A small network was shown many inputs. Here are its activations along a few directions, one row for each input.
In each table, some parts of the input vary, and every possible input appears once, in random order.
A made-up example of a description, with smaller parts first: line(6) and (point or line(9) or (values(2) and ring(5))).
Shared parts are said once, and a part with two or three values counts as separate values.

Other details of the inputs vary at random and push rows far along three fixed directions, the same in every table; ignore that.

Rows:
x1: [-18   8  20 -22   9 -27   4 -11   9 -21  14   7]
x2: [  9 -15   3  12 -20  43 -15   3   6  -7 -20 -27]
x3: [ 65  -4 -35   3  66  13 -50   1 -75  42  23  18]
x4: [ 20  22  21 -15  -8  -3   7 -25  -1  21 -16   4]
x5: [ 12  29  -6 -21  -9  15   4   2 -14  -2 -13  -1]
x6: [-18 -17   5  10 -29  46  -2  10  13  -2 -35 -42]
x7: [-29  16  -1 -23  -9 -15  12  10  11 -21  17  12]
x8: [-14  16  14 -18   2 -22   6   2  13 -20  25   0]
x9: [-20  14  -8  -8 -10 -25  28  14   6 -13  21  15]
x10: [ 12 -23   3   6  -6  33 -25  -8  -8  -6 -26 -15]
x11: [ 14  20  -8 -31  -4   4  -8 -10 -29   8 -14  15]
x12: [ 32  25  -3  -9 -17   1  16 -22  -6  22  -2   9]
x13: [-15 -20   9  10 -17  32 -18   3  -3   6 -39 -24]
x14: [ -8  10   9   1   4 -32  24  -9  24  -7  22   5]
x15: [-16 -30   9  11  13 -10 -32   9   3 -12   9  -3]
x16: [-26  10  12 -10   8 -33  12  -2  16  -3   2  16]
x17: [-11  12  13   7   0 -34  20  -6  23   0  22   9]
x18: [ 32  27 -23 -11  -5  -3   9  -7 -21  28  -5  17]
x19: [-21   8   6 -15  14 -31  15  -5  16  -9   3  13]
x20: [-22 -35 -10  18  15  -2 -12  11  21 -18  -9   3]
x21: [ 57 -12 -28  22  16  14 -28   2 -24  22  -2   0]
x22: [-25 -26  -8  31  -2  -7  -2  34  10  -7   9 -13]
x23: [  8 -28 -13  25  16 -14 -18  26  -2  -9  28  -8]
x24: [-33 -16  18  17 -43  49   4   9  23   0 -42 -44]
x25: [-20   6  -2 -18   6 -29  11  -5  12  -9   7  27]
x26: [ 24  31  -7  -3  -4  -5  12  -5 -16  33 -11   5]
x27: [ 25  30 -13  -8 -10   7  20   5 -22   8  -9   2]
x28: [ 42  32 -25  -8  11  -5   7  -5 -26  22  -5  17]
x29: [  2 -27   6   3 -21  35 -21 -10  -2   0 -25 -15]
x30: [-14  11   1 -13  30 -15  12 -15 -12   0  39  32]
x31: [-20 -32 -15  31  11  -7  -2  19  21  -5   4 -11]
x32: [ 12 -16 -14  21 -14  30  -1  19 -10  13 -22 -30]
x33: [-19  23  39 -10 -47  25  25 -16  24   0 -23 -28]
x34: [ -7 -27  -9  24  50  -4 -29   9 -20   8  35  13]
x35: [ 23  24   4 -10 -30   8  22 -10 -10  11  -1   0]
x36: [ 27  29   5  -6 -20   9  24 -10  -8   3  -5  -4]
x37: [-13  15  16   3  -8 -31  21   7  13  -8  27   3]
x38: [ -5  21  20 -20 -42  25  18 -16  12  -3 -14 -12]
x39: [ 10  22   2 -28   2   2  -2 -10 -24   7 -20   0]
x40: [ -4 -38   1  15  22 -13 -23   4  17  -8   8  -2]
x41: [  5 -35  -8  17  26 -10 -26   5  12 -15   9   9]
x42: [-30  10  16  -4  21  -2  30 -21   9 -15  23  16]
x43: [-26 -31  -9   8  15   1 -21  15   4 -27  -4   1]
x44: [ -1 -40  -9  13  16 -11 -29   5  11  -8  14  13]
Description of these inputs: line(4) and (point or (values(2) and ring(5))).
- Changing only the line(4) part turns x41 into x40. The same change can be made to x27. Which row results? => x32
- Changing only the line(4) part turns x7 into x24. The same change can be made to x11. Which row results? => x13
- Which other rows does x15 become when the line(4) part takes its other values? List them by row number. => x1, x10, x29
- Which other rows does x32 become when the values(2) part takes its other values? List them by row number. => x23
- Which other rows does x37 become when the values(2) part takes its other values? List them by row number. => x22
- Which other rows does x19 become when the ring(5) part takes its other values? List them by row number. => x6, x31, x32, x39

Rows:
x45: [-22 -31 -24  41  17  -3   1  37  20  -9   9 -12]
x46: [-39 -48  20  39 -29  51  14 -21  44  -4 -27 -30]
x47: [ 40   0  19  -7 -28  62 -22 -26 -20  39 -69 -27]
x48: [-30 -46   3  42  18   7  -7  12   7  -9  24  -9]
x49: [ 29 -13 -16  -2  43   1 -47  17 -52  16  19   8]
x50: [ 40  62  15 -24 -19 -14  43 -29  -4  20 -11  -1]
x51: [-41 -38  -6  16  30   5 -26  22  11 -14  -3  -7]
x52: [ 36  10  13 -10 -36  74 -22 -16 -26  36 -49 -39]
x53: [ 46   6  -1   5 -44  51  -9 -15 -20  40 -65 -39]
x54: [ 30  50 -10 -36  12 -61   1   4 -24   9  23  42]
x55: [ 38  -3 -31  -7  21   5 -54  29 -43  -3  23   8]
x56: [-13 -23 -17  16 -13   4  -2  15   9   2  -4  -3]
x57: [-36  16  33 -28  19 -47  10 -19  24 -28  20  16]
x58: [  6  43 -20 -22   4 -23  16  10 -20  14  -2  16]
x59: [ 33  34  -7 -12   0 -28  24  -2  -8  15  14  18]
x60: [ 30  62  21 -50 -44  26  35 -38 -20  17 -47   1]
x61: [-35 -46  31  42 -25  39   9 -24  46  -6 -33 -40]
x62: [ 43   4   6  -5 -40  64 -17 -17 -24  24 -70 -26]
x63: [-25 -32 -12  25 -13  -4 -23  41  17 -17  20 -17]
x64: [ 41 -11 -25  -5  36  -9 -53  12 -40  -4   7  11]
x65: [-40  14  22 -32  16 -35  16 -16  22 -26  26  26]
x66: [-18  22  15  -2  -3 -54  38   3  37 -21  28  18]
x67: [ 35 -14 -35  -8  32   3 -49  15 -40  -3  13  20]
x68: [ -8 -30   3  23   4   6  -3  -8  12   6   0   1]
x69: [-40  14   5 -26   5 -33  26  -4  18 -38  26  30]
x70: [ 33 -19 -19  -8  41 -10 -54  11 -37  17   9  19]
x71: [-14 -42 -19  41   7  -3   1  25  25  -9  19  -5]
x72: [ -9 -22  -8  12 -10   2  -9  13  12  -7  -7 -15]
x73: [-35  32  35   0 -57   5  63  -7  52 -17   1 -26]
x74: [-39 -43   9  32 -52  30  11  11  42  -5 -39 -37]
x75: [ 29  58  21 -29 -30  31  52 -59 -14  43 -31   8]
x76: [ 18  33  -1 -38  11 -13   0 -12 -20 -13   4  17]
x77: [ 34  -7 -35  11  20 -10 -33  35 -51  19  21   6]
x78: [-59  14  45 -23 -31   8  50 -34  45 -17 -19  -4]
x79: [-32 -40  -5  21   9   9 -18  28  -2 -31  13 -11]
x80: [-31  15  21 -12  19 -39  30 -24  27 -21  33  22]
x81: [-34  20   2 -20  -7 -45  29   2  25 -23  27  22]
x82: [-16 -36  -8  45   6   0   4  34  12 -12  24 -19]
x83: [-20 -48   4  38  17  -8 -21   5  24  -9  10   2]
x84: [ 24  47   5 -55  43 -45  -8 -18 -30   2  29  38]
x85: [ 54  -9 -34  15  34 -10 -29  20 -27  13  21   4]
x86: [-21 -18  -7  25  16  14   2   0   6   6  -6  -4]
x87: [-32  24  20 -10   3 -34  25  -9  22 -19  46  18]
x88: [ 42 -27 -32  30   9  22 -24  18 -14  19   0 -10]
x89: [  8  65   3 -47 -11   7  33 -18 -24   6 -27  11]
- Changing only one part turns x79 into x48. The same change can be made to x69. Which row results? => x75
- Changing only one part turns x47 into x83. The same change can be made to x70. Which row results? => x68
- What do these inputs look like to the network? => ring(5) and (values(3) or ring(6))
- Which other rows does x76 become when the ring(6) part takes its other values? List them by row number. => x60, x62, x64, x67, x69
- Which other rows does x86 become when the values(3) part takes its other values? List them by row number. => x48, x87

Rows:
x90: [-15  25  14 -22  20 -34  18 -13   2 -11  31  26]
x91: [-11 -26  10  10 -16  32 -15   2   7  -6 -23 -24]
x92: [-24  21  13 -18   7 -35  27 -13  22 -14  15  21]
x93: [-29 -26 -12  22  14 -31  -8  30  22 -19  39   8]
x94: [  7 -26   1  10  -3  19 -27   2   0   2 -16 -15]
x95: [  7  32  11 -26 -25  18  19 -16  -8   8 -30  -5]
x96: [ 30 -22 -29  21  18   0 -30  23 -27  20   4  -1]
x97: [-25  23   8 -18  13 -31  28  -9  10 -13  22  24]
x98: [-25 -26 -11  25  13 -28   3  27  28 -29  39   2]
x99: [ -8  29  16 -19 -32  28  33 -24   2   7 -31 -10]
x100: [ 27 -18 -25  25  19   8 -30  25 -23  14   5  -8]
x101: [  1  29  23 -22 -27  26  23 -28  -5   8 -23  -9]
x102: [ 82  41 -31 -21  22 -22 -20   0 -62  35  16  32]
x103: [-10 -31  13  20 -11  28  -8  -9  19   1 -22 -22]
x104: [ -7 -25   0  13 -13  22 -13   3  13  -2 -27 -18]
- What do these inputs look like to the network? => values(5) or (values(2) and ring(5))
- A walk changes only the ring(5) part. It starts at x101 and steps to x91. List the rest of the walk in order. => x94, x103, x90
